These are the activations of a small neural network, seen along a few directions. Each row is one input.
Each table varies a few parts of the input and shows all the possible inputs, shuffled.
Descriptions start from the smaller parts, as in this example, which fits no table here: ring(8) and (point or line(9) or (values(2) and line(6))).
Shared parts are said once, and a part with two or three values counts as separate values.

Other details of the inputs vary at random and push rows far along two fixed directions, the same in every table; ignore that.

Table:
row 1: [  4 -11   9 -12 -30  45 -20  19 -17  21  -4 -37]
row 2: [-36  -6   8  18   3  -4   4   3  19   8  -8  17]
row 3: [-26  -7   3  11  19  -5  12   7   8   6  -2  13]
row 4: [-29  -9  -3   3  16   1  25   9   7   6  -4  17]
row 5: [ 44  18  -8   6   0 -24 -23 -23  -4 -19   4  -1]
row 6: [-27  -9   2   5  18  -1  15   9   5   5  -2  13]
row 7: [-30  -6   6   9  17  -7   9   5  10   8  -1  14]
row 8: [-30  -9  11  12   5  -3   2   6  14  10  -6  10]
row 9: [ 35  16   1  14  -9 -21 -35 -27   3 -15   1  -3]
row 10: [  9 -11  -3 -30 -18  47   3  25 -28  15  -1 -33]
row 11: [  0  -9   9 -29 -24  44   6  19 -30  20  23 -56]
row 12: [ 40  19  -7   4  -1 -24 -24 -25  -4 -18   6  -1]
row 13: [-23  -9  -6   6  19  -4  28  11   9   3  -5  20]
row 14: [ 40  22  -9   0  -7 -23 -20 -27  -2 -16   5   0]
row 15: [ 36  17   1  11  -4 -22 -32 -25   0 -16   3  -2]
row 16: [-28   2   5  30  21 -35   3 -15  29  -8  -5  37]
row 17: [ 35  18   0  17 -16 -21 -36 -28   7 -14  -1  -1]
row 18: [ 41  20 -15   1  -3 -28 -13 -27   1 -24   4  10]
row 19: [-37  -9  11  14   0  -1   4   6  19  12  -8  13]
row 20: [-28 -12  -6  -1  13   2  35  14  12  -2 -12  28]
row 21: [-23 -12  -8   1  16   2  31  15   7   3  -7  20]
row 22: [ -6  -6  16 -24 -23  36  -5  14 -21  20  21 -51]
row 23: [-24 -13  -7   1  14   4  33  16  10   0 -12  23]
row 24: [-27 -11  -6   4  17   1  28  12   7   5  -4  17]
row 25: [ 38  20  -9  -1  -9 -24 -15 -25   2 -22  -1   9]
row 26: [ 41  19  -4  10  -1 -25 -28 -25  -2 -16   5  -2]
row 27: [ 34  20   4  10  -6 -25 -35 -27   2 -14   4  -3]
row 28: [ 34  20   3   9  -6 -22 -34 -26   0 -14   4  -2]
row 29: [-33 -10  -7  10  23 -11  38   7  20  -5 -12  39]
row 30: [ 38  20  -7   2  -4 -23 -22 -26  -4 -17   5  -1]
row 31: [ 36  18   1  10  -5 -23 -34 -25   1 -16   4  -3]
row 32: [ 43  19  -9  -6 -15 -20 -15 -22  -1 -23  -2   6]
row 33: [  9 -11   0 -26 -15  45  -3  25 -29  17   1 -37]
row 34: [  9  -7   1 -25 -19  39  -4  20 -24  17   1 -32]
row 35: [  8  -9   3 -25 -16  41  -7  21 -26  17   1 -37]
row 36: [  4  -2  10  -1 -13  12 -20   3  -5   8  -1 -17]
row 37: [-25   3 -10  21  31 -39  26 -13  27 -13  -4  46]
row 38: [-36  -9   6  18   4  -1   6   5  18   9  -7  15]
row 39: [-25 -11  -8   3  17  -1  31  11   9   1  -6  23]
row 40: [-26 -12   6  16  12  -1   5   8  13   6  -7  13]
row 41: [-29 -11  -4   0  14   4  31  13   9   1 -10  23]
row 42: [ 50  17 -13  -3 -12 -19  -9 -20  -1 -26  -4   8]
row 43: [ 43  18 -10   3  -1 -23 -19 -23  -4 -19   4  -1]
row 44: [ 43  20 -10  -3 -11 -20 -17 -25  -1 -22  -1   4]
row 45: [-33  -4   1   6  13 -13  33  -1  11   3  18   5]
row 46: [-27  -8   3   9  18  -3  10   8   8   6  -1  12]
row 47: [  7  -8  14 -18 -21  38 -21  22 -22  20   0 -40]
row 48: [ 38  18  -4  -2  -9 -18 -26 -21  -6 -13   5  -7]
row 49: [ 40  27 -13  19  11 -55 -18 -43  13 -33   4  24]
row 50: [-29 -11  -4   0  13   1  34  12  12  -2 -11  29]
row 51: [-27 -14  -6  -2  12   6  36  17  10  -1 -13  25]
row 52: [  2  -9  12 -14 -33  44 -21  18 -16  24  -4 -39]
row 53: [ 40  18  -6   5  -1 -22 -23 -24  -5 -18   5  -1]
row 54: [-29  -8   5   8  17   0  10   9   6   9  -1  10]
row 55: [  8 -10   6 -23 -15  41 -10  22 -26  18   2 -37]
row 56: [ 12 -10   9 -15 -16  41 -15  23 -25  18  -1 -39]
row 57: [-27  -6  -5   2  14  -7  25   8  10   2  -4  23]
row 58: [-39  -1   8   5  13 -12  22  -3  11   5  21   3]
row 59: [  8  -9   7 -22 -16  37 -12  21 -25  18   3 -35]
row 60: [-34  -3   6   3  12 -11  26  -2   8   4  20   2]
row 61: [  5 -12  -1 -30 -21  45   9  27 -22  12  -7 -25]
row 62: [ 10 -14  -2 -29 -20  48   7  27 -24  12  -6 -28]
row 63: [-29  -8  -5   2  16  -4  27   8  10   2  -5  24]
row 64: [-39  -3  14   8   5 -15  15  -4  17   6  17   4]
row 65: [-30 -11   8  14  10  -1   5   6  14   7  -5  13]
row 66: [  6  -7   9 -20 -17  38 -16  21 -24  21   3 -39]
Each input here is: line(6) and (point or line(10)).
The inputs of row 50 and row 32 match in every part but the line(6) part. If row 41 is changed in the same way as row 50 into row 32, which row does it become? -> row 25
The inputs of row 45 and row 22 match in every part but the line(6) part. If row 56 is changed in the same way as row 45 into row 22, which row does it become? -> row 27
Change only the line(6) part in row 40. List by row number the other rows that result. -> row 8, row 9, row 16, row 36, row 65
Start at row 57 and move only the line(6) part, one step at a time. The first step leads to row 63. Which rows follow, in order? -> row 10, row 18, row 39, row 21

Table:
row 67: [-40 -21   8  -1   2  26  21  20  -1  23   8 -18]
row 68: [ 18   2   1  -5 -18   5  -8  -7   4 -12 -13   5]
row 69: [ 19   1   3  -4 -18   6  -9  -4   4 -13 -10   6]
row 70: [  7   3   3 -13 -34  20 -17   2 -14  15  13 -37]
row 71: [ 15   8  -3   1 -11 -13  -7 -17  12 -18 -12  17]
row 72: [ 26   7 -10 -14  -4  13   1   2 -16  -4   1 -10]
row 73: [-35 -21   4 -22 -11  40  20  26  -1  16 -15   5]
row 74: [  7   4   3  -3  -6   3 -26   0  -4  10   1 -11]
row 75: [  9   9  19 -23  -6  -4 -14   0 -14   0  14 -16]
row 76: [ 11  -4   7   2 -11   4 -10  -6  -5   1  16 -25]
row 77: [ 11  -4   8   2  -8   9 -12   0  -9   0  14 -25]
row 78: [  7   3   5   0 -27   8 -12  -3  -7   8  11 -29]
row 79: [  7   3   7 -11 -21  25 -27   9 -12  17  -3 -26]
row 80: [ 22   8 -15 -10   5  -3  -8  -5 -14 -11  -4   6]
row 81: [-42 -18   8  -7   4  27  17  23  -3  22   8 -14]
row 82: [ 27   1  -7  -9  -7   7   4   0 -10 -14   5 -10]
row 83: [ 24  13 -12   7   7 -27   7 -21   7 -28   3  16]
row 84: [  7  13   1  28  13 -44  -7 -32  19 -21  12  16]
row 85: [ 11  -6  10  -4 -31  20 -14   7 -12  10  12 -39]
row 86: [  9   5  10  16  -5  -9 -22  -6   7  -1  -3   1]
row 87: [ 25  11 -11  -1   1 -13   6 -14   0 -20   4   6]
row 88: [ 21  15 -12   4 -11 -27   7 -22  14 -20   1  13]
row 89: [ 13   1   3 -13 -10  24 -20   6 -19  17   8 -31]
row 90: [  9  -2   4  -1   0  14 -21   2 -13   7  -1 -24]
row 91: [ 23  13 -13  -7  -7  -8   6 -17  -4 -14   6   2]
row 92: [  8  10   0   8  -6 -15 -11 -22   1  -3  15  -7]
row 93: [-25 -19  -6  -1  23  12  27  23  -3   4 -14  16]
row 94: [ 18  19 -15  -1 -12 -30   4 -26  14 -20   4  19]
row 95: [  9   2   7   4 -24   4 -11  -5  -3   5   9 -26]
row 96: [ 11  -1   5  11   8  -6 -21  -5  -3  -3   3  -7]
row 97: [  2  -2  14  -9 -31  36 -28   8 -13  14  -3 -30]
row 98: [ 18  15 -12   1  -1 -25  -9 -18   8 -14 -10  26]
row 99: [-26 -17  -8  -2  23  12  26  22  -4   5 -14  15]
row 100: [ 27   8 -10  -2   4  -7   3  -5  -5 -16   0   2]
row 101: [ 24   6 -10 -15  -9  11   3  -3 -14  -8   5 -11]
row 102: [ 21  20 -17   0   2 -31   6 -29   9 -23   8  21]
row 103: [ 11  -3   5   3   1  11 -21   1 -11   4   0 -21]
row 104: [-30  -9  -9   3  17  -6  42   5  14  -3  -1  23]
row 105: [-21 -19  -4  -1  21  12  32  25  -1   8  -7  15]
row 106: [ 10   6   4   2  -3   4 -15  -5  -8   5  10 -18]
row 107: [-25 -19  -7 -20  11  31  29  31 -12  20  -6   2]
row 108: [-43  -5   4  27  29 -28  23  -8  28  -3   5  27]
row 109: [  5  -9  19  -5 -31  38 -27  15 -12  10  -2 -31]
row 110: [  3  15  13 -33  -8  -4 -17  -5 -16   3  14 -14]
row 111: [ 28  15 -14  15  19 -40   3 -24  10 -24  -3  30]
row 112: [ 16  -3   7   3  -3  12 -17   4 -12   9   8 -22]
row 113: [-33 -22  10   4  13  27  15  27  -4  26   0 -11]
row 114: [ 22   8 -10 -15 -26   8   3  -5  -6  -4   3 -13]
row 115: [  6  12  16 -27  -6  -4 -14  -3 -14   2  11 -17]
row 116: [  6   6   4   0 -27   7 -13  -6  -8   9  12 -25]
row 117: [ 13   6   2  10   6 -10 -15 -11   0   2   5  -7]
row 118: [ 10  -1  12  -1 -19  24 -23  10 -10  13  -6 -27]
row 119: [ 24   4  -3   0  -7  -5  -7  -2   1  -8 -12  10]
row 120: [-36 -19  10   2  11  26  16  27  -3  23   3 -14]
row 121: [ 28   6  -8  -2   3  -5   2  -1  -6 -16   2   1]
row 122: [  7   8   3  21  10 -31 -20 -16  16  -8  -2  13]
row 123: [-46 -11  15  24   7  -4   7   5  25   3 -11  23]
row 124: [ 24   1 -12 -15  -2  17  -7   4 -24  -3  -6 -11]
row 125: [  8  11  17 -24  -6  -3 -13  -1 -15   1  11 -18]
row 126: [-41 -13  12  11   7  13   8  20  11  21 -12   5]
row 127: [ 13   2   5   5  -2   5 -14  -2  -7   2   9 -21]
row 128: [-45  -2   3  32  33 -37  11  -7  32   3  -6  44]
row 129: [-25 -13  -6  -3  18  13  35  24   1   6  -6  11]
row 130: [-42 -13   6  18  18 -11  25   0  20   5   6  11]
row 131: [  6   7   7   3 -13   9 -23  -2  -4  11  -5 -12]
row 132: [-35 -25  14   3   8  26   5  33   0  25  -4  -7]
row 133: [ 20  18 -17  11  15 -52  -8 -29  19 -23  -5  45]
row 134: [-41 -11   6   5  17   8  16  16   6  16   5   3]
row 135: [  7   7  -1   3   7  -9 -23 -12  -3  -1   2  -5]
row 136: [ 26  16 -12  14   9 -43   9 -31  17 -33   7  27]
row 137: [ 25  11 -13  15  20 -36  -3 -19   6 -29  -5  29]
row 138: [-29 -14  -3  -4   6  14  24  19   4  13 -19  20]
row 139: [-26  -9  -9   5  27  -5  33  10   7   4  -8  31]
row 140: [ 22  14 -10   7 -10 -29   8 -23  16 -23   0  13]
row 141: [-23 -16  -6  -4  20  13  32  23  -1  11  -9  13]
row 142: [-29 -12  -9   8  26 -15  26  11  18   2 -17  36]
row 143: [ 23  13 -13  -8   3  -8   1  -8  -6 -13   3   6]
row 144: [  1  -2  14  -1 -24  23 -25   3  -4   7  -5 -22]
row 145: [-38 -22  10   0   7  27   6  31  -1  28  -8 -10]
row 146: [ 22  13 -13  -9  -2  -8   3 -13  -4 -16   6   5]
row 147: [ 23   5  -5  -1  -7  -6  -6  -5   1  -8 -14   9]
row 148: [  9   1   2  -1   0  11 -22  -2 -13   7   0 -20]
row 149: [  7   3   4  -1  -9  10 -12  -5 -10   5  13 -23]
row 150: [ 25   9 -10  -2  -3 -12   8 -15   2 -19   4   1]
row 151: [ 25   6  -9   8   8 -28  -6 -10   8 -17  -7  24]
row 152: [  5  14  14 -28  -7  -3 -15  -6 -17   4  13 -15]
row 153: [-37 -10   1   4   6  -1  24   4  19  -1 -17  36]
row 154: [-26 -15  -6   6  22  -8  26  16  14   2 -16  31]
row 155: [-39  -5   5  37  37 -39  20  -7  31  -7   5  38]
row 156: [-27 -22  -4 -16   6  31  22  34  -9  22 -15   3]
row 157: [ 23  11  -8   6 -10 -27   7 -19  16 -23   2  12]
row 158: [  1  -2  13 -16 -32  37 -30  10 -13  14  -2 -31]
row 159: [-40  -3   2  28  35 -27  18  -7  23   6   0  34]
row 160: [ 22   1  -5 -13 -16  13  -8   6 -11   2 -14  -8]
row 161: [-45 -13   4   1   8   8  21  11   7  17  11  -1]
What do these inputs look like to the network? -> line(5) and (point or (values(2) and line(9)))
The inputs of row 79 and row 126 match in every part but the line(5) part. If row 94 is changed in the same way as row 79 into row 126, which row does it become? -> row 88
The inputs of row 80 and row 124 match in every part but the line(5) part. If row 107 is changed in the same way as row 80 into row 124, which row does it become? -> row 139
The inputs of row 85 and row 95 match in every part but the line(5) part. If row 121 is changed in the same way as row 85 into row 95, which row does it become? -> row 100
Change only the line(9) part in row 159. List by row number the other rows that result. -> row 92, row 97, row 106, row 116, row 128, row 131, row 148, row 149
Change only the values(2) part in row 119. List by row number the other rows that result. -> row 86
Start at row 109 and move only the line(5) part, one step at a time. The first step leads to row 123. Which rows follow, in order? -> row 144, row 97, row 158
Start at row 68 and move only the line(9) part, one step at a time. The first step leads to row 147. Which rows follow, in order? -> row 154, row 93, row 111, row 100, row 83, row 150, row 140
Change only the values(2) part in row 145. List by row number the other rows that result. -> row 142
